These are the activations of a small neural network, seen along a few directions. Each row is one input.
In each table, some parts of the input vary, and every possible input appears once, in random order.
A made-up example of a description, with smaller parts first: one of 5 places around a ring, together with either a single point or (one of 2 separate values, together with one of 4 places along a line) or one of 11 places around a ring.
Shared parts are said once, and a part with two or three values counts as separate values.

Other details of the inputs vary at random and push rows far along two fixed directions, the same in every table; ignore that.

Rows:
x1: [  8  11   0  10   0 -10  12 -26   6 -10   2  -2]
x2: [ 14   4  -6   7  15  -1  14  20  11 -25   1   3]
x3: [-29   6   3 -15 -16  15 -21 -33 -18  13  -1   4]
x4: [-11  -3  -8 -12  -5  -1 -17 -12  -6  14  -6  -8]
x5: [ -4  38  -7 -11  -1 -11  -5 -10  19 -19   6 -26]
x6: [ -2  51   2 -11  -5  -3   7  -8  22 -38  18 -17]
x7: [ 20 -34   6  14  -8   1  11  31  -2   0   6  20]
x8: [-13   1   1 -14 -10   1 -19 -15  -9   7 -11  -1]
x9: [ -6  56   9  -1  24  -7   7 -18  21 -20  -3 -12]
x10: [ 11 -10   3  -2  -7   4   9  15   8  -6   7  11]
x11: [-34   7  -3 -18 -16  17 -20 -39 -21  19   5  -6]
x12: [-25  24  -3  -7   7   8  -7 -33 -25  -5  -5  -8]
x13: [  5 -25   5  13  15   4  12  11 -22  11 -11  13]
x14: [-20  46  -5 -20   2 -11 -24 -31  23 -13   9 -28]
x15: [ 11  28  12   0  -2   0   8  11  29 -25  13  -2]
x16: [-27   1  -6 -11 -10  11 -17 -28 -13  20   6  -3]
x17: [ 31  26  11   9  34 -22  28  31  55 -54   8   9]
x18: [  5  18  -1   6   3  -2   2  11  33  -6  21 -11]
x19: [  5 -26  -3  -5  -9  -3  -2  12 -15  16 -10   8]
x20: [-13 -13  -2   4  -5   0  -7 -44 -22  25  -8  11]
x21: [-14  35   3 -14  -6  -4 -17 -23  -1 -16   3 -18]
x22: [ 14   8   0   3  -6  -2  14  18  26 -25  15  -5]
x23: [ 19 -26   2  23   0  -5  15 -10  -7  17  -7  14]
x24: [-18 -12  -6  -7   8  10  -9 -15 -22  12 -10   9]
x25: [ 14 -26  -1   2  -6   0   2  20  -4  16  -7  -4]
x26: [-35   8  -4 -10  10  19 -16 -41 -42  23 -11  -5]
x27: [ -7  -8   3  -5 -11   5 -13  -5 -20  19 -14  -4]
x28: [-16 -11  -6  -2  -6   5 -13  -9   1  19  10   2]
x29: [-27  16  -8 -16 -14   5 -20 -34 -24  12  -6 -22]
x30: [-28   2  -7 -20 -13   7 -26 -34 -24  23 -11 -11]
x31: [ 13  41   9   2  27 -18  16   6  48 -42   0   2]
x32: [ -3  43   2  -2  20  -8  10 -10  15 -33   2  -8]
x33: [ -1   8  -1  -5 -10  -6  -5   0   0 -13  -3  -9]
x34: [-29  -6  -7  -7   6  20 -14 -30 -44  31 -14  -1]
x35: [  8 -10  -7  11  -4  -2   7  19  18  -3  14  -2]
x36: [ 13   7  -6   5   1 -16   1  17  25 -14   6 -15]
x37: [ -4 -19  -8  -3 -15   0  -6   1 -32  17 -12  -2]
x38: [ 30 -45   8  10  -2 -12   5  42   9   1  -5  22]
x39: [ 28 -44  -2  21  -4   3  18  45   7  19   6  16]
x40: [ 11  10  -3   7  17  -2  15  15  11 -29   1   0]
x41: [ -4 -23   3   4  12   3   2   0 -16   5  -9  17]
x42: [ -2 -25  -2   3  14   7   0   2 -14   6  -8  16]
x43: [ 30 -55  -6  21  -1  -7   5  47   2  30  -6   8]
x44: [ -1  35  -4  -5  -2  -2   4  -2  28 -26  19 -17]
x45: [ 31 -14   7  14  -6  -5  22  42  25 -24   9  14]
x46: [ -6  -6   2  -2 -14  13   2  -2 -19  16   2   3]
x47: [  9 -35   9  11 -10   9   1  19 -15  20   3  22]
x48: [ 35 -48   1  13  -5  -6  19  50  -7  16 -10  11]
x49: [-33   7   4  -4  10   9 -10 -37 -43  29 -15   0]
x50: [ 22 -47   7  12  -5  -4   3  35 -10  18  -9  15]
x51: [ -6  57   4  -5  20 -11   8 -17  25 -33  -1 -11]
x52: [ 22 -45  -6  13  -3  -4   6  37  -3  25  -8   4]
x53: [ -8 -17   5  -4 -10  10 -15  -9 -14  13   4  17]
x54: [ 17  36   8   0   2  -2  19  18  47 -35  23 -13]
Description of these inputs: one of 3 separate values, together with either a single point or one of 5 places along a line or (one of 2 separate values, together with one of 6 places along a line).
Changing only the choice among 3 separate values turns x51 into x31. The same change can be made to x29. Which row results?
> x30
Changing only the choice among 3 separate values turns x43 into x14. The same change can be made to x15. Which row results?
> x3
A walk changes only the place on the line of 5. It starts at x31 and steps to x17. List the rest of the walk in order.
> x41, x42, x24
Change only the choice among 2 separate values in x52. List by row number the other rows that result.
> x39
Change only the choice among 3 separate values in x41. List by row number the other rows that result.
> x12, x13
Change only the choice among 3 separate values in x38. List by row number the other rows that result.
> x21, x50

Rows:
x55: [ 13 -13   1  10   6  -5   6  15  11   1   0   8]
x56: [  1  11   2  -7   0  -1   1   0   4 -13   0  -2]
x57: [-2  6 -2 -3  4  1  1 -2  4 -8  1 -1]
x58: [ -3  10   4  -3  -1   1  -2  -2   9 -11   8   2]
x59: [-14   6  -1  -6  -9   8  -8 -15 -17  12  -1  -5]
x60: [  9 -28  -5   6   1   0   5  22  -3  14  -3   6]
x61: [ 11 -12   2   8   5  -4   9   9   2  -2  -3   9]
x62: [10 -9  1 11  3 -3 10  7  3 -1  2  9]
x63: [  9 -21  -1   8   2   1   7  15  -3   4  -2   9]
x64: [ 15 -12   0   5 -12 -13   4  10  16   1   3  -2]
x65: [-2  6  2 -4 -2  3  0 -1  7 -2  4  0]
x66: [-23  -4  -6  -5  -5  10 -17 -19 -20  23  -2  -3]
x67: [-2  8 -1  3  1  2  4 -4  4 -5  7 -1]
x68: [  3   4   0  -6 -19  -5  -6  -3  10  -3   7  -7]
x69: [ 1 10  0 -1  6 -2  2 -6 11 -3  1 -2]
x70: [  9 -26  -3   6   1  -3   2  24  -5   8  -5   4]
x71: [-18  -4  -2 -11  -9  10 -14 -17 -23  21  -5  -1]
x72: [ 0 10 -2  0  2  0  3 -1  0 -8  0 -6]
x73: [  2  14   2  -1   6  -5   3  -5   6 -12  -3  -4]
x74: [-16  -3   0  -8  -9  10 -12 -16 -22  20  -3  -2]
x75: [ 11 -14   1  10   2  -3   9   8  -4   1  -2   9]
x76: [-17   3  -6 -11  -2   5 -12 -16 -18  13  -7  -9]
x77: [  1  12   2  -2  -2   0   3  -1   0 -11   1  -3]
x78: [  0  10   3  -5  -1  -2  -3   2   4 -12   0  -1]
x79: [ 2  9  1  2  3 -3  4 -5 -1 -7 -3 -3]
x80: [  7  20  -3  -6 -10 -10  -5  -4  28 -18  13 -18]
x81: [ 4 13  1  1  3 -5  3 -3  3 -7 -2 -7]
x82: [-1  9  3 -2 -2  3  1 -1  8 -4  5 -2]
x83: [  1  11   4  -4   0   0   1  -1   2 -11   1  -2]
x84: [-1 10  5 -2 -1  3  2 -4  8 -9  7  2]
x85: [ -2   7   4  -4  -1   0  -2  -1   3 -10   3   2]
x86: [  6 -61  -7  17  -8  10   4  20 -32  42  -8  20]
x87: [ 12 -12   2   7   5  -7   5  14   3  -4  -7   8]
x88: [-2 10  3 -3 -1  2 -3  1 10 -6  6 -1]
x89: [-3  8 -3 -2  3  1  0 -1 10 -2  5 -4]
x90: [-16  -5  -2  -2  -2   7 -10 -23 -20  23  -6   0]
x91: [-3  9 -2  0  3  2  1 -1  9 -2  5 -5]
x92: [-14  -1  -3   0  -3   6  -7 -21 -19  20  -3  -1]
x93: [ 0  5  1 -1  4 -6 -4 -1  1 -2 -5 -4]
x94: [ 12 -11   1   6   6  -5   9  10   5  -5  -3  10]
x95: [-15  -4  -5  -2  -5   9  -7 -18 -24  15  -3   0]
x96: [-2 10  3 -5 -2 -1 -5  3  7 -5  4 -4]
x97: [ 3 12  1  2  3 -3  3 -3  6 -4  1 -6]
x98: [-17   0  -5  -7  -3   6 -12 -15 -21  16  -7  -9]
x99: [ 1  9  0 -3  6 -5  2 -5  4 -9 -5 -2]
x100: [ 14 -20   0   6   5  -6   6  16  -1   5  -9   6]
x101: [  1  13   3   0   6  -6   0  -6   9 -12   0   1]
x102: [ -1  12   3   0  -2   2   4  -4   6 -10   8   0]
x103: [ 13 -24  -1   8   4  -4   6  17   0  11  -6   9]
x104: [ 2  7  1 -1  4 -5  1 -3  2 -2 -5 -5]
x105: [ 10 -18  -2   6   3  -1   8  17  -2   1  -4   5]
x106: [-1  9 -2 -2  3  0  0  1  7 -2  3 -9]
x107: [-1  2  0  0  4 -4 -5 -2  2  5 -3 -2]
x108: [ 10 -20   3   3  -3  -2   2  22  -3   3  -3   7]
x109: [ 10 -18  -2   6   3  -3   4  21   1  -2  -5   6]
x110: [  1  13   4  -5  -1  -2   0   2   5 -10   2  -7]
x111: [  0  14   2   0   7  -4   3  -8  14 -11   4   1]
x112: [ 0 16  3 -1 -2  2  4 -1 10 -9  8 -4]
x113: [ 11 -11   3  10   6  -5   6  11   9  -3   2  11]
x114: [-1 11 -3  0  1 -1  2  1  5 -3  4 -9]
x115: [-2  8  0  1  4  2  2 -4  8 -7  7 -1]
x116: [-20  -4  -4  -5  -3   8 -14 -18 -22  14  -5   1]
x117: [  9 -19   2   3  -2   2   6  14  -3   1  -1  13]
x118: [-4  6 -3 -2  2 -1 -5  3  6  0  2 -7]
x119: [-15  -1  -6  -4  -5   6  -9 -15 -24  17  -6  -8]
x120: [  7 -17   2   4  -2   3   6  13   2   1   3  13]
x121: [  0   9   4  -3  -1   1   2  -3   4 -11   4   1]
x122: [ -4  10   0   0   4   0  -2  -2  11 -10   7  -1]
x123: [-3  8 -2 -2  4  1  2 -4 10 -8  6  0]
x124: [ 0 12  3  2  6 -3  4 -9 10 -8  4  1]
x125: [ 13 -21   1  10   4  -3   7  15   0  10  -5   7]
x126: [ 9 -9  3  6 -3  1  9 11 -1 -4  2  8]
x127: [-16   5  -6 -10  -1   5 -10 -17 -16   6  -7  -6]
x128: [-14   3  -1 -12  -6   6 -12 -14 -18  11  -5  -5]
x129: [  2  15   2  -3  -2  -1   2   1   3 -10   3  -7]
Describe the family of inputs behind these rows.
> one of 3 separate values, together with either a single point or (one of 4 places along a line, together with one of 6 places around a ring)
Changing only the choice among 3 separate values turns x82 into x90. The same change can be made to x56. Which row results?
> x99
Change only the place on the ring of 6 in x118. List by row number the other rows that result.
> x66, x70, x109, x116, x122
Change only the choice among 3 separate values in x62. List by row number the other rows that result.
> x67, x102
Change only the place on the line of 4 in x119. List by row number the other rows that result.
> x70, x76, x98

Rows:
x130: [  5 -38  -7   0   6   8   3  14 -14  18  -9   9]
x131: [ -8  16  -2  -3  12  -5 -10 -11  19 -10   5  -6]
x132: [  9  29   9 -12  -8  -8   5  15  34 -23  16 -11]
x133: [-21  16   2 -19 -15  11 -23 -26  -2  19   9 -16]
x134: [ 22 -11   3   4   9 -14  10  26  17 -19  -6   6]
x135: [ -1 -29  -2  13   2  10   7  -6 -24  28  -4  14]
x136: [-20   1  -8 -12 -19   7 -14 -21  -7  20   7  -7]
x137: [  3 -13   4   6   1  -2  -1  -7  -9   1  -5  16]
x138: [ 21 -26   3  20   5  -4  18  13  -7   6  -5  18]
x139: [-14  16   6 -10   6   6  -3 -15  -7 -12   1   5]
x140: [ 11   1  -1   8  11   5  18   7   8 -10   5   6]
x141: [  6  35  -6  -4  -7  -4   5   6  44 -31  18 -19]
x142: [ -5  23   2  -6  11   6   9 -11  13 -24   9  -2]
x143: [ 21 -39  -2   7   4  -3   9  27 -12   8 -16  13]
x144: [ 18 -16   2  14  12  -7  13  26   3   5  -8   4]
x145: [ -8   0   5   8   4   6   6 -10 -18  11  -4   8]
x146: [  3 -43  -3   3 -19   6  -1  14  -8  34   2   9]
x147: [ -7 -40  -8   3  -3   6  -5  -7 -47  41 -23   6]
x148: [-33  10 -12 -11 -16  12 -22 -30 -19  19   6 -15]
x149: [  3  30   8   6  12  -5   8  -3  18 -23   6   3]
x150: [ 14 -33   1  21   6   1  13  15   2  11   1  22]
x151: [-15  13   0  -2   4   6  -9 -25   4  -4   6   5]
x152: [ 21 -24  -1   3 -17 -10   7  18  12  -2   4   4]
x153: [  6  40   9  -1  16  -2  18   3  21 -33   7  -3]
x154: [-14  -3   0  -3 -12   8 -17   4 -22  12   3  -9]
x155: [ 0 -1  3  3  8 -4 -5  8  4 -3 -7  6]
x156: [ 31 -10   4  15  -4 -12   9  43  23 -25  10  -6]
x157: [-27 -15  -9   0   0   9 -20 -29 -31  39 -10  -2]
x158: [ -8  49   0 -12  -4  -6  -5  -1  23 -30  18 -23]
x159: [-18  16   3  -1   0   3  -9 -37 -19   8  -4   0]
x160: [  3  17   1  -7 -11  -3   2  10  21 -14  12  -5]
x161: [ 17 -10   4   0  12  -7  11  34  15 -17  -3   9]
x162: [ -3  18  -7  -3  13   1   4  -5   9  -4  -2 -13]
x163: [  5 -15   1   4   4 -10  -6   2  -1   3 -11   6]
x164: [ -1 -45 -11   2 -27   7  -9  -1 -32  31  -9   6]
x165: [  1  27   0  -8  16  -8   4   4  35 -32   8 -10]
x166: [ 21   6   8   6  13  -3  23  30  19 -30   4  14]
x167: [-23   6 -10 -11 -21   2 -23 -31 -25  14   0 -16]
x168: [-16   5  -4  -8   5   7  -6 -12 -25  17 -14  -5]
x169: [ 23 -25   4   3 -17 -10   8  24  13   6   1   4]
x170: [-14  10   4 -10   0   3  -8 -27 -19  -3  -4   4]
x171: [ 20 -31   1  15   5   0  21  17 -13   4  -8  19]
x172: [  4  17   0  -7  10  -1   5  11   8 -17  -5  -4]
x173: [  0 -19  -4   8   2  -5  -1  -6 -24  25 -14   1]
x174: [ 16 -19  -1  13   7 -13   5  10   0   6 -11   5]
x175: [ 26  -4   8   8   9  -7  25  22  16 -29  -1  11]
x176: [  2  39  11 -18 -12  -5 -12 -15  27 -17  11 -23]
x177: [-8  4 -1  1  6 -2 -7 -7 -9 11 -9 -2]
x178: [-28  20   4  -8   1   8 -17 -34 -17   4  -1   3]
x179: [-14   7  -3  -2  -7   5 -13  -2  -2   3  11 -16]
x180: [-29  43  -8 -21 -18  10 -21 -32  -7  -3   6 -21]
x181: [  5  -3   3   3   9   2  10   7  14 -17   7  10]
x182: [ 22 -34   9   6 -12   2   2  38   2  18   2  11]
x183: [-24  32  -8  -8   9   3 -10 -36  -5   9   1 -21]
Describe the family of inputs behind these rows.
> one of 3 separate values, together with either one of 6 places along a line or (one of 2 separate values, together with one of 6 places around a ring)
Changing only the choice among 3 separate values turns x168 into x147. The same change can be made to x145. Which row results?
> x138
Changing only the choice among 3 separate values turns x180 into x141. The same change can be made to x177. Which row results?
> x157
Change only the choice among 3 separate values in x140. List by row number the other rows that result.
> x153, x171
A walk changes only the place on the ring of 6. It starts at x183 and steps to x162. List the rest of the walk in order.
> x130, x165, x131, x157
